 11   14  -26    4   42   15  -18 Out: -18
1653  4947  8901  1509  5107 Out: 5107
-34   18   44  -40  -25  -30  -21 Out: -21
 52  196  127   43   90   67  141 Out: 141
 30   33   40  -42  -35   47 Out: 47
 894   404   602  -779  -623   441 Out: 441
8  3  6  1 Out: 1
 23   77  813  491  471  662  834 Out: 834
 24   29    2    3  -36    1 Out: 1
2793  8828  6023  3561  9080  5857  7297 Out: 7297
---
[[-36  63  12 -18]
 [ 18 -10  13 -24]
 [ -5 -25  30   0]] result: -18

[[ 22  12 -55  -5  25]
 [-58 -24 -79  44 -52]
 [ 49 -58  23  24  29]] result: 25

[[-39  37  36 -69 -12]
 [ 10 -45 -50   3 -60]
 [ 70  47  50 -66 -20]] result: -12

[[ 68 -35  28 -16  44  18]
 [ 14 -29 -14  -1  23  50]
 [ 12  22  35 -35 -54 -62]] result: 18

[[-32 -22 -71   7 -49   9 -21]
 [ 12 -19  50   7  -2 -37   5]
 [  3 -19 -41   7  -2   9  -2]] result: -21

[[-24   5  44 -26  27]
 [-53   2  51 -36  -7]
 [ 13  -4 -23  61 -54]] result: 27

[[ 53  -6  36  28  -9]
 [ 66  -3  21  15   7]
 [-18  -9  41  36 -41]] result: -9

[[-25 -51 -32   6]
 [ 23  -8   2  -6]
 [ -7  15 -80 -22]] result: 6
---
[64, 59, 206, 185, 218, 174] gives 64, 174
[[8, 2, 4, 3], [8, 1, 4, 3]] gives 8, 3
[203, 49, 248, 239, 157] gives 203, 157
[[458, 722, 467, 643, 611], [411, 536, 573, 551, 392], [10, 924, 317, 407, 219]] gives 458, 219
[[59, 49, 49, 67, 68, 63, 55], [21, 60, 67, 83, 68, 55, 56]] gives 59, 56
[[193, 92, 43, 47, 185, 17], [243, 77, 43, 62, 185, 6], [221, 90, 43, 47, 185, 13]] gives 193, 13
---
[[ 10 -61  19 -19]
 [ 20  14 -19 -26]
 [-13  48  -9  19]] -> -19

[ 57 -23   1 -70  -6 -46  19] -> 19

[[-67   5 -17 -16]
 [-12  -3 -17 -16]] -> -16

[-60 -49  16 -18] -> -18

[-55  12 -18  74] -> 74

[ 0 -5 57 48] -> 48

[ 75  58 -76  31] -> 31
---
[-11 -20 -59   0   6] gives 0
[-64  44   2  62   8  16] gives 8
[ 64   1 -49  31 -13  -8] gives -13
[ 14 -18  37 -65] gives 37
[ 21  -8 -65 -10  39  18 -34] gives 18
[-26  72  66 -57] gives 66
[ 70  39 -47 -53  21 -43 -28] gives -43
[-72  25   8   5  52 -43 -38] gives -43
[ 57 -42   4  71] gives 4
---
[-28, -3, 48, 80] ==> 80, -28
[-9, 48, -38, 73] ==> 73, -38
[69, -75, 76, -58, 43, -37] ==> 76, -75
[69, 53, 5, 45, 20, -18] ==> 69, -18
[[60, -25, -29, 25, 25], [-9, 11, 35, 4, 0]] ==> 60, -29
[0, -1, -2, 2, 47, 63, 5] ==> 63, -2
[[-22, 68, -31, 24, -6], [-8, -49, 32, -19, -1], [-32, 19, -16, 29, -4]] ==> 68, -49
[-35, -53, -73, -37, 19, -75, 46] ==> 46, -75
---
 14   -2    1    3   11   17  -29   10    1   21   15
  5  -10    4    5    2   13  -37   14    5   15   12
 28  -18   -8  -19   14  -16   -8    5  -31   -7  -20
 14  -14  -33    8   20   10  -19  -23   -6   15  -12
  8  -14  -36   -4   22    8  -22  -20   -2   15  -18
 -4  -18    9   15    5   19   -8    7   16   -7    7
 22  -18   -5  -21   17   -2  -22    7  -20    2  -23
 -9    2   18   25   -1   15   14   -2   41   -7  -18
-24    2    4   20   11    4    7  -20   37  -14    1
-18   30    6    3  -27  -12   29   10    1  -14   17
-18   57    9    5  -27    0   25    7    5   -9   15
yields -24

-19   -7   13  -12  -12  -57
 11    2    4   -7   14   44
 -4    0   -9   12   -9  -22
  1    5  -33   41  -19  -27
 17    7  -21   22    5   40
  9    3   -7    7    5   26
yields 1

  8   13   25   -5   10  -40   21   41  -12  -24   29   12
  7   30   -1  -25    5  -32    9   66   -5  -27   -4   30
  7    6   31  -16   -3  -11   18   12   -6  -18    7   23
 -9  -17  -25   22  -18    6  -11  -34    0   18    0  -21
 10    3   -6   -8    0  -18   -1    0    0   -2    0   20
 11   -1   -8   10   10  -15    3  -55   -1    9   10   -9
  2    0   34    0    9  -13    0    0    1   -1    6   17
 22   25   31  -11   24  -18   22   26   -3  -18   29    9
-35  -11  -23   15    4   15  -16   -1    9    2  -33  -12
 20    7   33  -13   17  -32   21   26  -12  -24   32   24
yields 22

 30   18  -19  -39    7  -26  -28  -18  -45   54   66
-18   -9   10  -12    8  -59   41  -40  -47   40   58
 -1   27   -6    3   17  -77    4  -15  -34   55   57
 32  -29  -16  -78  -17   45  -16  -19  -41   26   33
 26  -37   -8  -74  -17   51   -5  -30  -41   15   34
yields -1

-77   -5  -77  -36  -67  -16   43   74  -73   30   -2  -14
 71  -35  -14   41   55   19   27   44  -24    5   11   14
 11  -43   31  -65  -54   75   54  -17   31  -43   12  -42
-14  -49  -37  -34    1    5  -43  -12   14   15  -42   66
-42   13   39   76    1   35  -71  -76  -19  -28  -42   74
-60  -19   39   -7   39   45   55  -24  -45  -78  -62   -4
-60  -76  -13  -50   17  -49   74   32  -62  -12   48   33
  0  -19   35  -79   14  -22   56    7   66   15  -63  -20
 38   17   -4   22   27  -79   -3  -30  -34   39   29   -7
 21  -38  -41   -6  -63   36    5  -48  -53   55  -78   -1
yields 0
---
-0.180   0.125   0.079  -0.020  -0.039 Out: -0.180
-0.02   0.07  -0.13   0.15   0.08   0.00 Out: -0.02
 193.1   -59.2   -78.7   115.6    57.3  -172.7   172.3 Out: 193.1
 17.45  -16.12   10.11   11.41  -14.66    4.50 Out: 17.45
 171.33  -114.59   -47.66    27.97    -6.09 Out: 171.33
 18.609    5.720   14.991    2.465   16.555    8.884  -14.907 Out: 18.609
